Each row below holds a small network's activations on one input, seen along a few directions.
In each table, some parts of the input vary, and every possible input appears once, in random order.
A made-up example of a description, with smaller parts first: line(6) and (point or ring(11) or (values(3) and ring(5))).
Shared parts are said once, and a part with two or three values counts as separate values.

Other details of the inputs vary at random and push rows far along two fixed directions, the same in every table; ignore that.

A family of inputs:
r1: [-15  15   4  -2  37  30  62 -12 -28  13  36]
r2: [-22   8  -6  37  43  -3  47  22 -27  -6  51]
r3: [-25   4 -12  22  47  26  67 -18 -30  10  45]
r4: [  8 -16  44  15   8  -9   4 -42  -2 -11   8]
r5: [ 35  12  11 -44 -43 -24 -70   6  32 -38 -76]
r6: [-16 -95  27  -8   4 -51 -29 -33  36   1 -13]
r7: [-40 -46  13  28  -1 -28  -3 -29   2  39  18]
r8: [  5  81 -21 -52  -5  42  10  39 -38  26  -2]
r9: [-10  -6  -3  15   2   9  53   7  23  55  72]
r10: [ 37 -23 -15 -32 -27 -14 -73  17  26 -34 -68]
r11: [ 17  30 -15 -21 -44   4 -34  49   4 -21 -36]
r12: [ 17 -75  11  32  32 -53 -23 -35  26 -43 -22]
r13: [  3  32 -41 -46 -28  17 -24  45  46  41  -5]
r14: [  0 -37  -9  25  36 -15  20 -26  -3 -11   4]
r15: [ -8 -19  16  50  -5 -24   0 -15  -8 -27  30]
r16: [  5  81 -13 -45 -22  41  14  35 -34  25  -6]
r17: [  7 -33  33   2   9   6  22 -45  -2 -12  15]
r18: [-17   8  18  51   6  12  50  16 -33   2  65]
r19: [-26  18   3  35  47  -7  51  17 -29  -6  59]
r20: [-16  11  26  23  20  41  56 -25 -35  22  50]
r21: [  1 -27   7  49  -2 -15   2 -27 -14  -9  22]
r22: [ 10 -53  37  39 -13 -61 -48 -47  30 -64  -8]
r23: [ 26  22 -32 -34 -44  23 -32  25  -1   2 -55]
r24: [  4 -35  14  29  -3 -11   0 -18  48  36  32]
r25: [-30 -52  27  23  -1 -23   6 -22   6  41  10]
r26: [  7  54 -49 -39 -17  53   7  51 -34  30 -11]
r27: [ 21 -55  33   6  42 -59 -31 -64  31 -48 -32]
r28: [  1  67 -44 -53 -17  65   6  45 -29  24 -16]
r29: [ 16  37 -17 -60 -15  35 -32  17  -1  -1 -45]
r30: [ 12  34 -26 -24 -16   2 -31  57   6 -20 -43]
r31: [  7 -45   3  18  26  -7  31 -23  -1 -10   8]
r32: [ 18  41  -5 -44 -14   3 -31  30  -2 -12 -27]
r33: [-28  17 -36 -55 -26  -2 -29  46  15  39 -55]
r34: [ -6  18  15   5  46   8  62 -13 -34  14  47]
r35: [ -7 -24  26  25   9   3  -2 -60  -5 -14  15]
r36: [ 25  10  -7 -34  -2 -42 -79   2  38 -47 -85]
r37: [ 40 -15 -12 -25 -47 -14 -67  16  26 -30 -75]
r38: [-36  50 -35 -43 -38  31  14  61 -24  75  -9]
r39: [-20  21  22  32  22  11  44 -36 -42  15  61]
r40: [ 25  -6 -13 -23 -42  -1 -94 -28  31 -31 -89]
r41: [-16  14  12  26  34  -1  55  25 -26  -4  56]
r42: [  7 -37  21  20  15 -18   4   4   1 -32  26]
r43: [ -4  65 -46 -45  -9  57  14  42 -22  19 -26]
r44: [-18   3  -7  50  13  26  56 -20 -49  29  60]
r45: [  6 -27  30  17  19 -22   9  -2  -1 -30  34]
r46: [ 16   0 -26 -14 -43 -16 -83   2  67  22 -40]
r47: [ 19 -66  38  22  -2  -9 -28 -60  28 -32 -28]
r48: [ 23 -73  33  42  -6 -37 -28 -39  22 -36 -15]
r49: [-34   9 -24  22  35   4  65   7  24  51  71]
r50: [ -2  74 -15 -22 -33  26   9  64 -26   6   2]
r51: [ -6 -24  10   5  42  -4  13 -42   3 -20   1]
r52: [-11  80 -14  -6 -31  31   5  60 -30   9   7]
r53: [  2  58 -33  -7 -30  54  10  37 -35  35 -12]
r54: [ 34  -8 -10 -47 -45  10 -66  -7  32 -30 -86]
r55: [-13  26  30  27  11  10  47  -5 -32  10  51]
r56: [-45 -49  -2   6  25 -36  16 -17  13  23   8]
r57: [ -6 -42  -1   9  17 -24  23 -13  60  20  34]
r58: [-11  83 -19 -11 -24  24  -6  27 -32  14   4]
r59: [ 10 -20  30  11  33 -32  15 -19   4 -24  11]
r60: [ 27 -79  17  20  17 -46 -25 -29  31 -44 -29]
Each input here is: line(6) and (values(2) or ring(8)).
- Changing only the line(6) part turns r44 into r26. The same change can be made to r7. Which row results? => r6
- Which other rows does r33 become when the values(2) part takes its other values? List them by row number. => r57
- Which other rows agree with r27 in the line(6) part? List them by row number. => r2, r3, r12, r14, r19, r36, r49, r51, r56
- Which other rows agree with r5 in the line(6) part? List them by row number. => r9, r11, r16, r17, r23, r37, r38, r50, r54

A family of inputs:
r61: [  7  -3  -8 -35   7   8 -12  -9   8  -5 -27]
r62: [-11  25 -37 -16 -22   8 -27  41  11  34 -31]
r63: [ 37 -11   5 -37 -22 -29 -64  17  70 -31 -48]
r64: [-18 -17  19  31   5  18  50 -41 -11  36  62]
r65: [ 35 -17  17  -2 -18 -52 -77  -2  32 -63 -57]
r66: [ 21 -47  47  19  35  -3  44 -51  19 -13  46]
r67: [  8  30  -4  -3 -12 -16 -28  27  -1 -30 -22]
r68: [  5 -43   4 -26  -2 -23 -52 -32  26 -16 -67]
r69: [ -9 -86  48  49  25 -26  31 -85  14   3  46]
r70: [ 28 -32  17  -2   1 -20 -49 -36  14 -58 -53]
r71: [  6  23  -3   2 -59   0 -50  33   3  -4 -22]
r72: [ 12 -68  55  55  47 -29  35 -74 -17 -45  43]
r73: [ -8  70 -31 -16 -15  14  -7  57 -22  -3 -14]
r74: [-38  21  -4  11  22  38  67  -5 -43  55  49]
r75: [ 18 -41  46  45  35 -17  27 -54 -24 -38  37]
r76: [ 13 -23 -25 -32 -13 -33 -63  18  41 -16 -70]
r77: [-23  68 -51 -14 -29  39   5  62 -12  62  12]
r78: [-24   9   7  33  40  31  76 -14 -57   3  58]
r79: [  8  20 -13 -23  -2   0  -1  32  21   6   3]
r80: [ 14 -46  37  11  35  -7  34 -50  14 -14  34]
r81: [ 12 -38  40  35 -24  -3  -1 -43 -12 -14  13]
r82: [-44  36 -17   0  40  48  92  12 -66  55  68]
r83: [-24  83 -44 -17 -13  33  18  74 -37  14  -5]
r84: [ -6  41 -40 -34  -6  14   3  50   1  20  -9]
r85: [ 11 -15  -9 -13 -48 -24 -73   4  55   3 -42]
r86: [-28  60 -54 -22  -8  32  19  69 -28  57  -2]
- Describe the family of inputs behind these rows. => values(2) and (point or line(4) or line(8))
- Changing only the values(2) part turns r86 into r68. The same change can be made to r73. Which row results? => r70
- Start at r75 and move only the line(4) part, one step at a time. The first step leads to r72. Which rows follow, in order? => r70, r78
- Which other rows does r86 become when the line(8) part takes its other values? List them by row number. => r62, r63, r76, r77, r79, r84, r85

A family of inputs:
r87: [ -1  -5  22  11  35   8  51 -25 -27 -15  33]
r88: [ 12 -21  23  12   5   0  -6 -45  -5 -21  -2]
r89: [ -5 -17   6  14   6 -25  -1   6  21  -3  20]
r90: [ 10 -31  34  18  31  -8  28 -48  -6 -22  29]
r91: [-34  95 -42   8  22  55  89  75 -70  48  75]
r92: [  5  13  -5  -9 -13   4 -25  10 -15 -18 -33]
r93: [ -4  11 -11  10  -8  -5  -8  19 -16  -6  -4]
r94: [-10 -20   7  20 -11 -26 -11  -1  15   1   9]
r95: [ -6  11 -15  -2 -21 -15 -26  28   8   0 -17]
r96: [  7 -38  27  25  37 -20  24 -27  -4 -32  17]
r97: [ 12  20   3 -18 -14  14 -28  -4 -14 -18 -41]
r98: [ 26   5  -1 -28 -23  -1 -36   5  25  -9 -34]
r99: [-13 -44  -2 -18  29   2  20 -34  23  31   7]
r100: [ -3  29 -23 -16 -14  -6 -20  46  16   2 -21]
r101: [-11 -11 -23 -32  -8  15 -17 -15  15  42 -41]
r102: [ 13  32 -17 -20 -37  20 -34  15   3   9 -27]
r103: [ 10  11  -9 -16 -20   0 -23  22  25   4 -13]
r104: [ -8 -39  24  41   2 -13  22 -27   8   6  43]
- Changing only one part turns r87 into r97. The same change can be made to r98. Which row results? => r102
- Describe the family of inputs behind these rows. => values(2) and (point or ring(8))
- Which other rows does r101 become when the values(2) part takes its other values? List them by row number. => r99
